Each row below holds a small network's activations on one input, seen along a few directions.
In each table, some parts of the input vary, and every possible input appears once, in random order.
Descriptions start from the smaller parts, as in this example, which fits no table here: one of 6 places along a line, together with either a single point or one of 9 places along a line or (one of 3 separate values, together with one of 8 places around a ring).
Shared parts are said once, and a part with two or three values counts as separate values.

Other details of the inputs shift rows strongly along three fixed directions, in all tables alike. That doesn't count.

Rows:
x1: [-31  -7 -28 -16  -4  27 -13  17 -42  -9   9  31]
x2: [ 33  15  -1  23  30 -62 -32 -21  37  -1  34 -17]
x3: [ 40 -30  -7  35  13 -25 -18  16 -12 -36  -9   4]
x4: [ 38 -19  40  30 -22  27  21   9  12 -15 -10 -23]
x5: [ 11  -9  -3   5   5 -12 -17  31 -19 -34  12  -4]
x6: [-16  20  12  -3  -5  22  19 -42   6  58 -16  -7]
x7: [-34  -2  18 -34 -34  58  35  18 -31  11 -12  -2]
x8: [-37  30 -24 -29  15 -20 -24 -21  -1  28  14  28]
x9: [ 44 -12  43  11 -24  19  10  18   3 -20 -12 -28]
x10: [-17 -13 -25   6  10  10  -2  23 -29 -22  11   5]
x11: [ 34 -30  -8  23  15 -25  -7  29   9 -46   2  -2]
x12: [-36  26  -6 -25 -11  24  37 -26   8  53 -13 -13]
x13: [-19  22  14  -8 -22  32  16 -43  21  50 -13  -1]
x14: [ 39 -21  44  13 -25  12  18  17  19 -26 -22 -22]
x15: [ 16 -19 -10  13   8 -18 -16  18 -27 -29 -11   9]
x16: [ 38  19  41  18  -9 -25   6 -25  51  14 -11 -36]
x17: [ 15 -16  -7   5   6 -12 -16  21 -11 -36 -10  27]
x18: [ 44 -22  44  21 -22  34   9   7 -12   0 -21 -15]
x19: [ 33 -30  -6  26  19 -17 -10  22   5 -46  11  -2]
x20: [-39  29 -25 -29  12 -20 -26 -22  -1  28  14  24]
x21: [ 37  22  48  11 -10 -21   2 -24  47  20   2 -32]
x22: [ 32   4  37  18 -11 -16  16 -26  61  22  -9 -30]
x23: [-22  20 -33  -4  29 -26 -11 -22  11  17  21  -2]
x24: [-12 -13  17   0 -30  44  37  19  -9   5 -20  -9]
x25: [ 30   7   2  20  28 -66 -30 -23  45  -5  38 -13]
x26: [-23 -14 -17  -9   2  -3  -3  32 -20 -29   2   8]
x27: [-35  30   6 -34 -11  34  34 -30   0  57   1  -9]
x28: [-11 -18 -29   7   8   1  -5  16 -38 -13 -10  16]
x29: [-46  25   6 -18 -14  32  36 -31   9  57   1  -8]
x30: [ 34  13   4   8  33 -70 -30 -16  45  -8  26 -12]
x31: [  8  18  -5   0  15 -49 -45 -24  28   6  16   7]
x32: [-14 -16 -28  -2  15  11   4  21 -25 -23   8   8]
x33: [-17  22  11 -10 -24  22  16 -39  26  49 -21  -1]
x34: [-16 -16 -18  -8   4   8  -2  23 -28 -23  20  10]
x35: [ 29 -16   3  24   8 -30 -18  32   3 -50   3  -6]
x36: [-36  35   8 -39 -14  26  28 -24  -2  54  -4 -14]
x37: [  9 -18  -5  14   5  -9 -11  26 -17 -33  23   1]
x38: [-12  -8 -17 -18   8   4  -4  29 -31 -23   9   6]
x39: [ 32 -21   2  20   2 -23 -31  21   2 -49  -8  13]
x40: [  6  21  -1   3  24 -58 -26 -14  30   4  28  -8]
x41: [-41  20 -39 -10  32 -14 -11 -31 -13  40   9  17]
x42: [-25   0  19 -22 -40  61  29   9 -27  11 -36  18]
x43: [-15  -9 -17  -2   4   8  -4  26 -34 -21  21   8]
x44: [ 13 -22 -20   9  13 -10  -1  27  -7 -35   0   1]
x45: [ 41 -19  39  30 -25  17  21  17  18 -18 -20 -24]
x46: [ 35 -24   0  24   1 -13 -37  16  -4 -42  12  10]
x47: [  8  13 -18  13  27 -36 -28 -29  28   7  15  18]
x48: [-34 -11 -35  -8   1  29  -7  14 -37 -12   1  32]
x49: [-31  -7 -24 -21   5  16 -10  22 -57  -1  -2  20]
x50: [-34 -12 -37 -10  -3  21  -5  19 -34 -13  -8  32]
x51: [-17  24 -20 -13  26 -40 -29 -25  -1  30  13   7]
x52: [ 17 -22  26   7 -26  32  31  15   9  -9 -21 -15]
x53: [ 10  14 -13  10  33 -45 -34 -27  12  21  18   1]
x54: [-44  -8 -20 -27  -3  16   1  33 -41 -15  12  13]
x55: [-18  20 -22 -13  28 -32 -10 -21  13  18  31   4]
x56: [ 42 -19  43  13 -23  13  22  18  17 -25 -24 -21]
x57: [ 23 -12  38   4 -35  51  16   4  -9   1 -17   4]
x58: [-12 -13 -21  -1   5  -5 -10  17 -41 -17 -12  15]
x59: [ 18 -15  25  16 -26  30  26  16   0  -8 -21 -21]
x60: [-34 -10 -37 -11  11  24   8  21 -40 -12   7   9]
x61: [ 31   5  35  17  -4  -8  15 -34  55  21   0 -27]
x62: [ 16  19  26  -6  -6  -8  20 -25  38  24 -14 -24]
x63: [-11 -14 -28   1   3   8  -8  19 -22 -21  -7  32]
x64: [-16 -16  18  -3 -29  56  39   8 -12   6 -11  -9]
x65: [-38  30  13 -28 -29  27  15 -34  10  50 -24   4]
x66: [ 14  18  18   6  -9  -4  19 -28  39  31 -12 -28]
x67: [-20  25 -29 -16  25 -38 -10 -15  12  12  11  -4]
x68: [-28  -6 -26 -19   3  28  -5  17 -43  -6   7  38]
x69: [ 27 -12  45  -3 -32  40  15  11  -7  -5 -25   6]
x70: [-50  27 -29 -21  17 -28  -5  -9   4  20  13   7]
x71: [ 16  24  26   0 -10 -10  13 -26  37  24 -13 -29]
x72: [ 18 -21 -17  14   8  -7 -10  20  -8 -32  -7  27]
x73: [ 44 -15  40  18 -23  27  14  12   2 -15  -7 -27]
x74: [-40  27 -36 -26  24 -13  -5 -19  -9  30  27   3]
x75: [  9  12 -19  11  31 -36 -23 -28  28   8  13  21]
Description of these inputs: one of 5 places around a ring, together with either one of 2 separate values or one of 4 places along a line or one of 9 places around a ring.
The inputs of x4 and x43 match in every part but the place on the ring of 5. If x41 is changed in the same way as x4 into x43, which row does it become? -> x18
Which other rows does x3 become when the choice among 2 separate values takes its other values? List them by row number. -> x28
Which other rows does x65 become when the place on the line of 4 takes its other values? List them by row number. -> x17, x39, x42
Which other rows does x13 become when the place on the line of 4 takes its other values? List them by row number. -> x47, x48, x75
Which other rows does x9 become when the place on the ring of 9 takes its other values? List them by row number. -> x5, x7, x21, x30, x36, x38, x40, x54

Rows:
x76: [ 20  15 -27  18  44 -72 -67 -32  25   0  36  17]
x77: [-12 -40 -25   6   0  18 -23  50 -50 -56   3  47]
x78: [ 81 -17  23  40  30 -51 -21  11  48 -51  34 -32]
x79: [-42  32   5 -46 -10  17   7 -51 -14  76 -15   9]
x80: [-16 -46  -9 -10  -7  52  27  67 -46 -50   7   8]
x81: [-50  28 -19 -31  -2 -26 -18 -42  12  45   1  29]
x82: [ 69 -23  22  39  -7 -11 -32  -9  25 -39   7   1]
x83: [-59  19 -40  -2   6  29  68 -34  14  74 -19 -13]
x84: [  1  -9 -25   8  12 -14 -30  19  -9 -37   3  44]
x85: [ -3  14 -29   4  45 -92 -40  -7  48 -17  33 -13]
x86: [ 56 -17  90   4 -72  74  41   6 -13   4 -60 -16]
x87: [ 64  -3  41  25  15 -52  -9  -9  39 -16  15 -43]
x88: [-29   3 -52 -15  14 -22 -47  16 -35 -25   5  40]
x89: [-59  47 -20 -41  -1  -2  17 -16   7  43   1 -14]
x90: [-11 -12 -44  31  28   0   9 -37   4  18 -27  22]
x91: [ -2 -41   3   2 -26  44  19  61 -67 -53   3 -13]
x92: [-13  32  25  -9  -9  15  26 -33  32  54  14 -37]
x93: [-54  -8 -41 -18   1  42 -20  50 -94 -15   4  47]
x94: [-11  34  30 -15 -21  16  45 -25  48  45  -5 -25]
x95: [ 69  -8  91  10 -38  36  45  16  27   0 -39 -57]
Describe the family of inputs behind these rows. -> one of 2 separate values, together with either a single point or one of 9 places around a ring
The inputs of x79 and x87 match in every part but the choice among 2 separate values. If x93 is changed in the same way as x79 into x87, which row does it become? -> x91
Which other rows does x90 become when the choice among 2 separate values takes its other values? List them by row number. -> x83

Rows:
x96: [ 42 -30  36  30 -38  48  30  23 -14 -25 -42 -17]
x97: [ 29   6  29  21 -19  13  13 -32  32  29 -21 -28]
x98: [ -6 -18 -23  -1  11 -19  -4  16   1 -29  -3  22]
x99: [ 55   5  43  20   1 -24 -30  -8  24 -13  15 -14]
x100: [-56  53 -27 -36  34 -37  27 -30  34  51  47 -50]
x101: [ 54 -32  41  26 -28  51  29  20 -14 -21 -33 -14]
x102: [-87  36  -1 -65 -36  51  30   1 -33  49 -14  24]
x103: [ -1  18  42 -11 -38  59  47 -42  33  58 -25 -19]
x104: [ 72   3  68  51 -20 -11  11 -55  71  41 -14 -47]
x105: [-18  14  48 -10 -52  49  52 -32  35  54 -47 -19]
x106: [ -7  -7 -16  -3   4  -5  -1   5  11 -15  -4  13]
x107: [ 31  28  79 -12 -52  37  27 -27  34  39 -27 -28]
x108: [-77  50 -62 -44  31 -24  -4 -50  16  60  21  26]
x109: [ -2  11  46  -2 -33  53  45 -45  29  64 -12 -15]
x110: [-43  39 -45 -14  32 -28 -15 -46  26  43  23  11]
x111: [  7  20  46 -11 -40  56  59 -36  16  59 -43 -19]
x112: [ 90 -24   9  73  46 -82 -50  -5  41 -43  25  -9]
x113: [-20  -4 -44  -7  37 -49 -23   7   2 -20   8  30]
x114: [-16  13 -30 -23  28 -58 -48   6 -11 -13  15  19]
x115: [-52 -10 -70 -23  38   5 -17  20 -59  -9  23  42]
x116: [  6  41   6  -4  33 -79  15 -26  84  29  39 -68]
x117: [ 37 -35  14  30 -23  24   7  26 -13 -40 -28 -11]
x118: [-72   8 -69 -38  36 -21  14  45 -37 -21  47 -19]
x119: [-33   0 -66  -8  46 -23 -24   6 -40  -3  26  34]
x120: [  9  27  66 -27 -47  48  27 -37   9  62 -30 -29]
x121: [ 34   5  14   8  10 -28 -39   7   7 -25  18  -1]
x122: [  4 -29  -6  12 -11  52  16  40 -52 -31 -19  11]
x123: [ -5  36  28  -9  -9 -19  22 -63  79  61 -15 -12]
x124: [  5 -12 -25  20  26 -43 -20  17   1 -34  -4  19]
x125: [-28 -21 -15  -3 -26  74  31  34 -65  -9 -26  11]
x126: [-48  56 -31 -43  30 -43 -35 -47   8  55  29  13]
x127: [ -6 -34  14   6 -36  51  29  39 -19 -36 -34   9]
x128: [ 22 -34  15  21 -26  26   8  31  -4 -41 -29  -4]
x129: [ 31   3  -6  16  28 -57 -58   7   9 -38  47   9]
x130: [-61  46 -20 -32   3  11  27 -40   7  69 -17  12]
x131: [ 73 -28  51  49 -26   5  14  13  28 -34 -38 -25]
x132: [-54 -30 -34  -9 -12  66  16  38 -72 -15   5  30]
x133: [ 79 -35  58  59 -23   8   1  -4  34 -18 -11 -32]
x134: [-59  37  18 -61 -43  65  35 -18 -31  63 -23   4]
x135: [-10  34  45 -30 -38  30  22 -18  17  42 -20  -8]
x136: [ 87 -34  58  66 -19   3   6   0  26 -19 -16 -31]
x137: [ 26 -12 -11  24  12 -22 -17   4  19 -32   2   1]
x138: [ 12  -2 -35   4  39 -48 -28  -6  11 -18  13  16]
x139: [ 28 -12 -30  33  35 -54 -48  -1  20 -35  20   0]
x140: [-23  17 -25  -9  27 -38 -43  -3 -13  -4  52  24]
x141: [-14 -29  -3 -18 -17  13 -14  57 -56 -48 -16  21]
x142: [ 59 -16  -2  50  32 -53 -41  -8  40 -35  23  -8]
x143: [-52  60 -21 -43  26 -34 -27 -58   8  72  31  10]
x144: [ -6   2 -23  -7  16 -52 -44  32  -2 -45  28  27]
x145: [-25 -32 -34  -1 -11  38   1  44 -53 -43 -13  19]
x146: [-73  26   1 -55 -21  49  17 -20 -53  67   0  14]
x147: [ 44 -13 -23  38  39 -57 -37  12  11 -47   8   7]
x148: [-28 -28 -11  -1 -29  75  24  29 -62  -5 -21   6]
x149: [  7 -11 -28   3  23 -12 -14   2  -3 -17  12  14]
x150: [-17  22 -32 -16  26 -40 -46   3  -6 -13  43  21]
x151: [ 32  -7  -5  21  40 -92  -8  31  54 -45  42 -53]
x152: [-40 -32 -29 -10  -6  63  23  40 -83 -11  -4  32]
x153: [ 61 -17   0  42  45 -69 -41 -16  38 -18  29   1]
x154: [-50  41 -21 -38  12  14  18 -51   9  74   0  10]
x155: [ 61 -39  13  28  -4   0  -1  25   7 -54 -12  -2]
x156: [  9  37  34   3  16 -42  36 -45  68  45  40 -75]
x157: [-43  10 -40 -24  32 -30 -43   3 -42   2  40  32]
x158: [-26   4 -54   2  30 -46 -29   0   1 -13   7  17]
x159: [ -3 -30   9   4 -34  57  28  36 -21 -32 -31   6]
x160: [ -5  -7   9 -18 -29  36  -2  41 -39 -34   2  14]
x161: [ 36 -17  55  -3 -42  32   8  28  -9 -25 -30 -10]
x162: [-47  48  -1 -31  14  -9  47 -34  30  59  38 -58]
x163: [  9  16  51   6 -35  62  51 -35  11  62 -34 -22]
x164: [  6  47  24  -4  19 -51 -29 -60  48  53  33  -8]
x165: [-22 -33 -33  -3   4  39   0  37 -51 -33   8  27]
x166: [ 73 -29  48  31 -22   6  16   7  39 -31 -29 -18]
x167: [28 -8  1 32  7 -8 -7 -7  4 -2 -2 -8]
x168: [ 21 -41  -2   8  -3  17   3  45 -24 -54 -20  16]
x169: [-54  -9 -69 -24  26  -2  -6  34 -56 -23   1  44]
x170: [-46  -5 -16 -38 -27  46   3  56 -60 -31   1  32]
x171: [ 37   7  53   8 -26  37  37 -44  41  48 -18 -25]
x172: [ 74 -30  41  21 -14 -17 -30  32  -6 -56 -13 -15]
x173: [-16 -37  -4   7 -28  38  18  44 -38 -37 -34  11]
x174: [-19  -2 -46  -1  37 -50 -20   8  -4 -19   6  29]
x175: [ 63 -43  19  42   6  -6  -9  16   7 -39   8  -2]
x176: [ -9 -21  12 -18 -26  21  -4  48 -42 -39 -17  18]
x177: [ -1  37   5  11  14 -58  -1 -56  66  48  -9  -9]
x178: [-32 -18 -12 -30 -12  43 -10  39 -82 -17   0  21]
x179: [-41  34 -42  -8  31 -32 -22 -49  20  50  25   6]
Describe the family of inputs behind these rows. -> one of 6 places along a line, together with either a single point or one of 4 places along a line or one of 9 places around a ring
The inputs of x179 and x145 match in every part but the place on the line of 6. If x143 is changed in the same way as x179 into x145, which row does it become? -> x134
The inputs of x177 and x131 match in every part but the place on the line of 6. If x98 is changed in the same way as x177 into x131, which row does it become? -> x166
Which other rows does x122 become when the place on the ring of 9 takes its other values? List them by row number. -> x97, x101, x103, x110, x125, x139, x149, x154
Start at x178 and move only the place on the line of 4, one step at a time. The first step leads to x143. Which rows follow, in order? -> x99, x129
